W =
[[116 144 141 133 136 114 119]
 [147  99  99 115 114 147 146]
 [123 136 136 131 131 123 123]
 [140 108 108 119 119 140 140]
 [128 127 127 127 127 128 128]
 [119 141 140 133 133 119 120]
 [121 137 136 131 132 121 123]
 [145 100 102 116 115 146 145]
 [116 144 142 134 135 116 118]]
Indices start at 1.
The top-left entry is 116
Which number is the entry in row 1 and column 2?
Answer: 144
The entry in row 1 and column 3 is 141
The entry in row 2 and column 1 -> 147
The entry in the top-right corner is 119
The bottom-left entry is 116
Which number is the entry in the bottom-right corner?
Answer: 118
Which number is the entry in row 3 and column 2?
Answer: 136
Which number is the entry directly below the centre entry?
Answer: 133
The entry at row 3, column 3 -> 136
The entry just right of 132 is 121
The entry directly above the centre entry -> 119
The entry at row 3, column 1: 123

Read these off the table that follows. Indices start at 1.
1) Which number is the bottom-right entry?
2) Which number is the entry at row 3, column 2?
3) Which number is the entry in row 3 and column 1?
4) Which number is the entry directly below the largest entry?
5) Which number is the entry at row 2, column 3?
[[131 129 131 131 131 124 126 128 127 129]
 [125 130 128 114 134 101 122 104 142 133]
 [124 124 128 121 127 121 126 116 133 128]]
1) 128
2) 124
3) 124
4) 133
5) 128

X =
[[139 118 125 135 136 130 131 131 127]
 [127 133 134 122 137 117 138 116 145]
 [142 107 134 135 135 125 130 129 132]
 [142 119 127 137 133 132 133 129 124]
 [117 124 125 127 131 125 130 141 152]
 [142 115 130 136 134 130 132 129 127]
 [138 112 128 135 138 126 130 132 133]
 [141 119 127 137 134 131 132 130 126]
 [139 114 128 136 138 128 131 131 131]
 [117 121 125 127 133 127 124 137 151]
 [127 134 133 123 137 119 134 119 143]
 [139 112 129 135 138 127 130 131 132]
 [124 131 134 120 137 118 139 117 144]
 [142 114 130 136 134 129 131 129 128]]
The top-right entry: 127
What is the bottom-right entry?
Answer: 128
What is the fifth-last entry, reading row by row?
Answer: 134
What is the second entry on the main diagonal?
Answer: 133
What is the last entry in the row that holds the smallest entry?
Answer: 132
The smallest entry in the first row -> 118
The maximum -> 152
The largest entry in the last row is 142
The first entry on the main diagonal: 139
What is the 4th-last entry, reading row by row?
Answer: 129
The third largest entry -> 145
The third entry on the diagonal from the top-right corner: 130
The entry directly above the largest entry -> 124
The third entry on the main diagonal: 134
The entry directly below the smallest entry -> 119
What is the first entry in the row that holds the smallest entry?
Answer: 142

[[131 123 121 117 137 133 152 115 124 127]
 [129 126 123 118 134 132 152 114 124 125]
 [128 125 129 120 133 137 150 110 130 123]
 [131 124 121 117 136 132 151 115 123 126]
 [129 125 129 121 134 137 151 110 131 122]
 [130 124 122 117 135 132 151 115 123 126]
 [129 125 127 120 134 138 151 111 129 123]
 [129 125 129 121 134 137 151 110 131 122]]
Read off the fourth entry in reading order.
117
Read off the last entry, reading row by row.
122
Read off the top-right entry.
127
Read off the top-left entry.
131
Read off the largest entry in the first row.
152
Read off the 4th-last entry, reading row by row.
151
The third entry in reading order: 121
The second entry in reading order -> 123
The entry just left of 114 -> 152
Read off the entry in the bottom-left corner.
129
The 5th entry, reading row by row is 137
The third entry on the main diagonal -> 129

Read these off the table that follows.
1) Find the entry just right of the centre entry.
2) Find the top-right entry.
3) Find the top-left entry.
4) Find the largest entry.
5) Find the last entry, reading row by row.
6) Find the second largest entry.
7) Find the entry in the bottom-left corner.
8) Find the entry directly above the centre entry.
[[124 136 128 128 112 122 111 133 120 116 136 135 127]
 [126 134 128 127 112 122 108 131 121 116 133 135 127]
 [140 141 119 134 134 119 105 121 120 129 126 144 139]
 [110 141 124 146 145 106 112 105 126 127 124 131 123]
 [106 138 131 143 144 104 115 106 128 130 126 130 125]]
1) 121
2) 127
3) 124
4) 146
5) 125
6) 145
7) 106
8) 108
